[-0.02 -0.18  0.16 -0.16  0.02]
The entry just left of -0.16: 0.16
The entry just left of the centre entry: -0.18
The entry just left of the smallest entry is -0.02
The entry just right of the largest entry is -0.16

Read these off the grid that follows.
1) Give the entry just right of the smallest entry.
2) Give the entry just left of the smallest entry.
3) Give the entry just left of 0.088.
4) Give the entry just right of -0.158.
((-0.142, 0.018, -0.022, -0.056, 0.030, -0.044, 0.088, -0.081, 0.032, -0.169), (-0.143, 0.010, 0.010, 0.009, 0.033, -0.010, -0.052, -0.158, 0.203, -0.093), (-0.010, -0.031, 0.045, -0.196, -0.055, -0.083, 0.054, -0.173, 0.080, -0.023), (-0.040, 0.026, -0.086, -0.058, -0.055, -0.007, -0.001, 0.004, 0.143, -0.001), (-0.129, -0.074, -0.018, 0.001, 0.047, 0.000, -0.031, -0.150, 0.120, -0.048), (-0.149, -0.157, 0.079, -0.029, 0.004, -0.178, -0.006, -0.110, 0.001, -0.128), (0.123, -0.035, -0.144, -0.099, 0.001, -0.013, -0.100, 0.016, 0.024, -0.019), (0.113, -0.130, 0.026, -0.056, 0.062, 0.023, 0.032, 0.039, 0.078, -0.011), (0.046, 0.096, -0.004, -0.016, 0.040, 0.069, -0.089, -0.058, -0.009, 0.094), (-0.002, 0.036, 0.016, -0.125, -0.261, 0.032, -0.153, -0.039, -0.065, 0.006), (0.060, -0.002, 0.002, 0.017, -0.006, 0.017, -0.018, -0.027, -0.066, 0.031), (-0.153, 0.034, -0.034, 0.066, -0.004, -0.004, 0.021, -0.051, -0.009, -0.231), (0.117, 0.044, -0.086, -0.044, 0.002, -0.034, -0.097, -0.033, -0.101, -0.017))
1) 0.032
2) -0.125
3) -0.044
4) 0.203

[[-21  -2  -7 -17 -24  13 -32 -32   4  14 -11   4   7  -9   1]
 [ -3  -2  -3  -4  -2  -4  -3  -4  -4  -5  -4  -4  -4  -8  -3]
 [  1   2   1 -10  -6  -6   2 -12   3  11  -6 -15  -9 -25   2]
 [  6  -3   1   1   1  -7   3  -5   2   3  -3 -13  -7 -19   0]
 [ -3  -1  -4  -4  -4  -5  -5  -4  -3  -3  -4  -2  -4  -3  -4]
 [ -4  -3  -3  -5  -3  -3  -4  -4  -4  -4  -3  -4  -3  -4  -3]
 [ -2   2   0 -13  -7  -7  10   0  -7  -1  -5 -15 -10 -12  -3]
 [-35  -7 -21   3  -7 -12  12  -8  -7 -11  26  17 -12 -27   5]
 [ -4  -3  -4  -3   0  -3  -3  -4  -3  -1  -4  -5  -4  -2  -3]
 [ -4  -3  -1  -5  -3  -6  -5  -5  -6 -11  -6  -2  -1  -5   0]
 [-25  -5 -17   3  -6  -9   7  -6  -5  -8  17  11 -10 -21   1]]
The top-right entry?
Answer: 1
The entry just right of the largest entry is 17
The fifth entry from the end, reading row by row -> 17
The second entry, reading row by row -> -2
The second entry on the main diagonal: -2
The entry in the bottom-right corner is 1
The entry directly above the smallest entry: -2
The 5th entry, reading row by row?
Answer: -24
The entry directly below -19?
Answer: -3
The entry in the top-left corner -> -21
The third entry, reading row by row: -7
The entry directly below the smallest entry?
Answer: -4
The last entry in the row that holds the largest entry?
Answer: 5
The top entry of the column that holds the largest entry?
Answer: -11
The first entry of the smallest entry's row -> -35
The 4th entry from the end, reading row by row?
Answer: 11
The entry directly below the centre entry: 0
The bottom-left entry -> -25
The entry just left of -24?
Answer: -17
The largest entry in the first row -> 14
The entry directly below the largest entry: -4
The entry at the centre: -4
The third entry from the end, reading row by row -> -10
The entry directly above the centre entry?
Answer: -4
The entry just right of the smallest entry?
Answer: -7

x = [ 58.1 -14.8 -26.1  -0.1  -3.0   0.5]
The 3rd largest entry is -0.1
The third entry from the left -> -26.1
Which number is the first entry from the right? 0.5
The second entry from the left: -14.8
The first entry: 58.1
